These are the activations of a small neural network, seen along a few directions. Each row is one input.
In each table, some parts of the input vary, and every possible input appears once, in random order.
Descriptions start from the smaller parts, as in this example, which fits no table here: one of 5 places around a ring, together with either a single point or one of 11 places along a line or (one of 2 separate values, together with one of 6 places along a line).
Shared parts are said once, and a part with two or three values counts as separate values.

Other details of the inputs shift rows strongly along two fixed directions, in all tables alike. That doesn't count.

A family of inputs:
R1: [ 26.1 -25.5 -14.9 -29.7  13.1  13.3  39.6   3.7 -10.9   2.2 -29.3   9.7
  68.1  31.4]
R2: [ -9.3  -7.5  10.9  -6.7   8.4   4.2  -2.8  10.8  -6.2 -12.3 -28.4  11.5
   1.1  -1.9]
R3: [ -5.1  14.8 -16.5  -4.2   7.0   2.3  -7.0 -15.0   4.2   1.0  -1.1 -14.7
 -25.7  -3.2]
R4: [ -0.1  14.4 -11.1   0.5   7.8  -2.8  -4.4 -18.0   0.4   6.8   0.2 -12.2
 -25.0  -4.5]
R5: [-10.0   4.7   0.8  10.3   4.3   1.7  -7.3   4.1  15.9   5.7  -7.3   4.8
 -29.4  -5.9]
R6: [-12.6  -8.3  31.3  -2.4 -31.4  -5.8 -23.4  24.9 -19.9 -36.3  31.8   1.9
  33.7 -15.8]
R7: [-11.6   7.7   0.0   8.6   5.9   3.9 -10.7   3.7  16.1   4.5  -6.8   4.0
 -29.8  -5.6]
R8: [ -7.3   7.0   2.9   7.6   9.3   3.4 -10.8   1.2  14.7   6.5  -3.4   3.2
 -30.1  -6.7]
R9: [ 37.5 -32.9   3.0  -5.8   6.2  13.3  39.3  21.8  14.0  28.3  -1.6  24.8
  72.1  35.2]
R10: [ -4.3  15.8 -14.2  -3.5   8.1   0.1  -7.7 -17.5   2.8   2.1   1.2 -13.9
 -29.5  -6.4]
R11: [ 32.6 -21.9 -11.1   7.1  23.4  13.0  42.5   8.0  28.2  47.3 -22.4  23.9
  24.0  35.4]
R12: [ -6.2  12.0 -16.5  -1.2   3.1  -1.2  -2.1 -14.1   4.8   2.1  -3.2 -11.6
 -25.6  -4.0]
R13: [ -7.7  -5.7  27.7  -4.8 -44.2 -20.6 -16.9   8.2 -47.3 -44.5  44.6 -11.4
  46.6 -18.9]
R14: [ -6.4  14.1 -18.1  -3.5   5.4   1.8  -3.9 -14.2   5.4   1.9  -3.0 -11.8
 -23.4  -2.1]
R15: [ -5.2  -3.1   8.3  10.8  -2.8  -2.5  -4.3   7.4   6.7   2.4  -0.2   7.7
 -11.3  -4.1]
R16: [ -3.2   9.3 -14.2   2.5   3.4  -4.1  -0.2 -16.2   1.7   5.3  -2.8  -9.9
 -25.2  -3.0]
R17: [ -5.0  -0.3  23.3  -2.8 -34.5 -17.6 -15.3   2.1 -39.7 -35.3  37.5 -12.1
  35.5 -16.1]
R18: [ -2.2   5.3   8.5  17.0   7.5  -2.7  -4.3  -0.6   9.1  12.5  -5.5   6.0
 -26.1  -3.7]
Each input here is: one of 2 separate values, together with either a single point or one of 8 places around a ring.
- Changing only the choice among 2 separate values turns R1 into R2. The same change can be made to R4. Which row results? => R9
- Start at R13 and move only the place on the ring of 8, one step at a time. The first step leads to R16. Which rows follow, in order? => R12, R14, R3, R10, R4, R17

A family of inputs:
R19: [ 37.8 -24.4 -21.3 -27.2  23.4  25.5  45.3   7.3  13.1  23.7 -24.1  14.2
  70.7  44.5]
R20: [ -9.5  17.5  -9.6  -6.1  -9.6  -3.0 -14.9 -14.2  -9.6 -15.6  19.2 -20.7
  -9.3 -10.4]
R21: [-22.4  27.4 -23.5  -2.7  30.0   8.3 -18.1 -21.0  18.6   6.1 -35.9 -10.5
 -78.1 -11.2]
R22: [ -9.3  -7.6  12.4   3.4 -30.4  -7.9  -8.4  16.6  -8.8 -21.7  31.2   0.2
  22.1  -8.5]
R23: [ 17.0 -16.9  -5.6   3.4  23.7  18.8  24.0  16.2  31.7  32.8 -28.5  23.6
  12.9  27.3]
R24: [  2.9   5.9   4.2  15.7  10.3  -5.1   4.2  -7.1   5.1  17.4 -10.5   5.4
 -22.7  -1.1]
R25: [ -6.1  -9.5  24.5  10.1 -24.0 -12.8  -6.3  13.3 -21.3 -17.6  13.0   5.0
  23.0  -7.0]
R26: [-15.9 -10.2  18.4 -12.1 -22.9  -2.2 -16.0  19.4 -16.0 -37.1   8.2   3.1
  25.6 -13.9]
R27: [-10.7   4.3  21.3   1.2   1.1  -1.9 -24.1   5.8  -6.8 -13.3   6.3   2.2
 -14.4 -16.3]
R28: [-17.0 -12.0  26.2  -2.0 -22.7  -2.2 -15.8  26.9 -14.0 -33.1  10.0  10.5
  22.7 -12.1]
R29: [ -0.6   4.4   7.3   8.4  18.0   7.6  -3.8   6.1  19.6  15.7 -15.3  12.2
 -21.3   0.2]
R30: [  5.2   4.3   1.0   9.8  13.4  -5.8   1.9 -13.3  -1.9  14.7  -8.2   0.5
 -23.8  -2.3]
R31: [ -9.6  29.6 -13.2  24.2  21.7  -0.1 -13.3 -19.5  33.6  31.0  -6.1  -6.5
 -82.0 -10.4]
R32: [ -9.2  -6.3   6.1  -6.7 -32.1  -7.9  -9.5   9.3 -12.2 -26.7  30.2  -7.4
  26.0 -10.5]
R33: [ 25.4  -9.4 -11.8 -10.4  29.8  18.3  24.1  -0.2  17.9  27.5 -23.6   9.2
  16.7  25.3]
R34: [-17.2  32.2 -34.4   3.0  18.4   1.9 -13.2 -30.2  20.0  13.5 -12.5 -21.4
 -78.1 -11.0]
R35: [-10.1 -11.3  19.9   5.0 -26.8 -13.3  -3.6  12.5 -25.2 -25.7  11.0   4.9
  21.5  -9.9]
R36: [ 43.6 -23.8 -27.1 -20.0  18.8  13.9  56.7  -6.3   1.8  30.5 -22.7   9.0
  70.2  46.3]
R37: [ -7.2  -5.5  19.4   9.0 -30.6  -8.8 -14.3  18.4  -7.9 -17.9  36.2  -0.5
  22.6  -9.2]
R38: [  7.9  12.2 -13.6   1.7   9.5   1.6   0.2 -15.1   9.4  15.5   7.9 -12.4
 -19.8   1.6]
R39: [-10.7  -9.0  12.7  -4.4 -27.4 -13.6  -5.8   5.0 -27.9 -31.5  10.4  -3.2
  22.3 -13.0]
R40: [-13.1   9.0  -4.2  -6.5  -8.1 -11.1  -9.0 -12.7 -22.8 -20.0  -2.1 -13.3
 -10.1 -12.2]
R41: [ -3.4   9.7   8.3   2.4  -2.7 -12.0  -9.5 -13.4 -22.8 -11.0   4.7 -12.6
 -11.8 -12.7]
R42: [ 32.2 -10.6 -17.5   0.8  19.3  11.7  29.0  -3.7  26.2  42.8   1.0   8.7
  15.3  26.4]
- Changing only one part turns R40 into R24. The same change can be made to R34. Which row results? => R31
- What do these inputs look like to the network? => one of 3 separate values, together with one of 8 places around a ring
- Change only the place on the ring of 8 in R29. List by row number the other rows that result. => R19, R21, R23, R26, R27, R28, R33
- Change only the choice among 3 separate values in R27. List by row number the other rows that result. => R30, R42
